These are the activations of a small neural network, seen along a few directions. Each row is one input.
In each table, some parts of the input vary, and every possible input appears once, in random order.
Descriptions start from the smaller parts, as in this example, which fits no table here: line(6) and (point or line(9) or (values(3) and ring(8))).
Shared parts are said once, and a part with two or three values counts as separate values.
In the rows, zero is written as 128.

Other details of the inputs shift rows strongly along two fixed directions, in all tables alike. That doesn't count.

A family of inputs:
x1: [108 161  63  94 138 105 108  97 102 137 137 142 145 156 108 147 145]
x2: [ 31 141  91 120 113  99 170 113  81  68 106 145 113 145 172 158 147]
x3: [ 94  85 125 159 110 156 205 142 126  71 100 157 147 142 192 186 149]
x4: [187 121 171 151 130 146 109 129 148 136 139 133 130 120 116 116 116]
x5: [ 71 136  60  95 117 110 147  92  85 118  95 147 174 145 137 142 156]
x6: [105 160  63  94 131 108 101  84 106 139 141 148 139 155 113 147 142]
x7: [155 130 133 111 139 128  99 144 141 164 132  97 112 111  94  96 114]
x8: [ 85 111 114 168 107 151 200 161 122  71 121 166 112 126 201 191 143]
x9: [170  84 197 180 131 163 158 169 160 105 133 131 127 116 160 153 111]
x10: [163  87 206 188 107 159 157 147 168 114 133 149 124 109 161 139 109]
x11: [181 136 134  99 150 118  67 130 144 181 144  79 126 115  62  73 107]
x12: [162 141 136 113 146 135 100 147 149 160 142  99 113 124  94 104 126]
x13: [159 102 201 167 124 154 130 161 178 149 159 128  91 101 143 130 100]
x14: [ 45 142  77  93 131  81 131  84  76  96 114 134 135 165 136 146 146]
x15: [161 178  99  88 159 106  58 115 126 181 155 112 120 133  63  98 127]
x16: [ 73 165  39  98 120 114 151 110  94 111 114 151 132 150 139 147 165]
x17: [ 96  79 125 165  93 149 208 140 114  69  86 156 149 124 190 174 143]
x18: [177 122 185 164 132 159 119 168 169 137 155 118  86  99 135 116 103]
x19: [ 55 125  74 126 101 116 168  91 110 106 130 182 140 152 173 187 149]
x20: [ 62 138  50  94 117 108 145  99  85 126 106 139 159 148 137 143 152]
x21: [ 71 158  48 100 118 112 130  92  97 118 131 168 129 152 141 173 155]
x22: [155  77 186 173 127 170 166 180 166 112 132 109 113 120 159 145 115]
x23: [148 157 102 101 140 114  85  88 123 150 138 139 144 144  99 123 130]
x24: [170 128 149 123 131 129 103 129 128 156 115 102 152 112  93  78 121]
x25: [181 160 132  98 148 119  76 141 143 182 143  86 108 102  67  58 108]
x26: [193 154 158 109 148 113  54 100 160 191 159 115 133 121  69  77 105]
x27: [160  68 192 170 122 162 168 168 157 111 114 114 129 103 156 134 108]
x28: [126 169 128  79 160  80  53 104 111 161 144  87 108 135  64  73 120]
x29: [115 152 132  93 152  87  85  88 102 131 123 104 139 147  91  96 125]
x30: [143 103 193 182 109 159 157 171 176 120 149 138  88  95 172 139 106]
x31: [128  80 160 180 104 166 203 158 135  75 100 147 140 130 187 168 142]
x32: [196 120 179 155 137 144 111 148 151 135 133 121 134 118 109 113 115]
x33: [ 87 155 101  98 133  83 109  76  80 106 105 127 148 156 105 113 145]
x34: [115 166  86  92 128 114 107 127 110 154 122 112 132 117 102  90 132]
x35: [154  89 191 158 128 161 141 185 158 143 130  97 107  93 140 109 104]
Each input here is: line(5) and (point or line(6)).
- Changing only the line(5) part turns x10 into x13. The same change can be made to x31. Which row results? => x12
- List by row number the other rows that have the line(5) part in common with x19. => x1, x6, x11, x14, x20, x22
- List by row number the other rows that have the line(5) part in common with x9. => x3, x5, x23, x26, x27, x29

A family of inputs:
x36: [141 161 137  84 157  90  59 108 120 167 138  80 119 127  64  63 113]
x37: [ 98 144  95 120 122 120 139 125 116 119 129 141 119 133 138 142 139]
x38: [143 100 153 155 125 156 155 165 146 117 129 124 114 115 151 145 120]
x39: [125 136 103 129 125 129 130 109 124 122 135 159 141 144 137 160 139]
x40: [144  79 194 168 122 151 166 166 140 100 106 107 129 110 153 121 114]
x41: [188 158 154 112 157 124  66 144 151 175 155  86 102 114  71  73 110]
x42: [107 132  95 121 118 129 140 122 122 130 128 144 132 128 139 144 135]
x43: [119  84 198 164 129 140 160 169 139  95 120 100 102 114 158 128 108]
x44: [132 119 123 138 123 142 144 131 136 125 129 144 137 134 142 151 134]
x45: [198 167 128 103 156 117  53 107 144 178 158 115 130 133  62  91 121]
x46: [ 86 128  94 111 117 110 147 103  93 106  96 135 157 139 136 129 145]
x47: [159  91 182 175 113 165 156 158 168 126 137 140 119 109 159 144 113]
x48: [173 166 109  90 150 111  61 116 136 187 149 102 125 122  61  79 119]
x49: [ 84 154  74 107 125 113 135 114 103 119 126 145 128 142 136 147 148]
x50: [229 132 202 147 145 145  65 140 183 184 169 109 111 103  83  83  93]
x51: [115 134  95 122 117 129 137 108 126 130 128 156 144 138 138 149 142]
x52: [ 98 142 104 125 116 123 137 122 122 125 132 146 117 126 142 138 134]
x53: [ 84 122 134 123 124 111 138 122 110 109 116 119 119 130 140 126 126]
x54: [112 144  83 122 120 120 133  97 115 118 132 169 143 148 137 164 146]
x55: [178 172  99  86 153 111  59 101 132 182 147 112 139 138  58  87 132]
x56: [142  87 182 157 127 146 155 159 133 106 106 105 136 116 145 119 118]
x57: [ 92 142  74 112 113 120 138 107 111 129 125 154 137 133 138 147 143]
x58: [131 118 123 141 119 141 148 130 138 122 129 147 135 132 144 151 135]
x59: [ 92 143  67 106 123 119 138 112 104 125 122 147 141 141 134 152 147]
x60: [141  79 197 170 115 152 164 160 143 105 107 114 129 105 158 120 111]
x61: [ 67 138  92 101 133  99 136 109  86  99 108 118 130 151 132 134 144]
x62: [149  80 194 166 127 154 163 169 138  98 104 101 129 113 151 120 115]
x63: [ 64 138  93 100 132  97 134 108  87 104 110 121 133 149 132 134 142]
x64: [165  95 186 179 119 163 148 152 167 119 145 147 117 114 160 153 110]
x65: [ 81 155  73 108 119 112 135 108 107 122 128 151 126 138 138 144 145]
- Changing only one part turns x53 into x61. The same change can be made to x52. Which row results? => x41
- Describe the family of inputs behind these rows. => line(5) and (values(2) or line(4))
- Which other rows does x50 become when the line(4) part takes its other values? List them by row number. => x47, x52, x57
- List by row number the other rows that have the line(5) part in common with x48. => x37, x40, x43, x54, x58
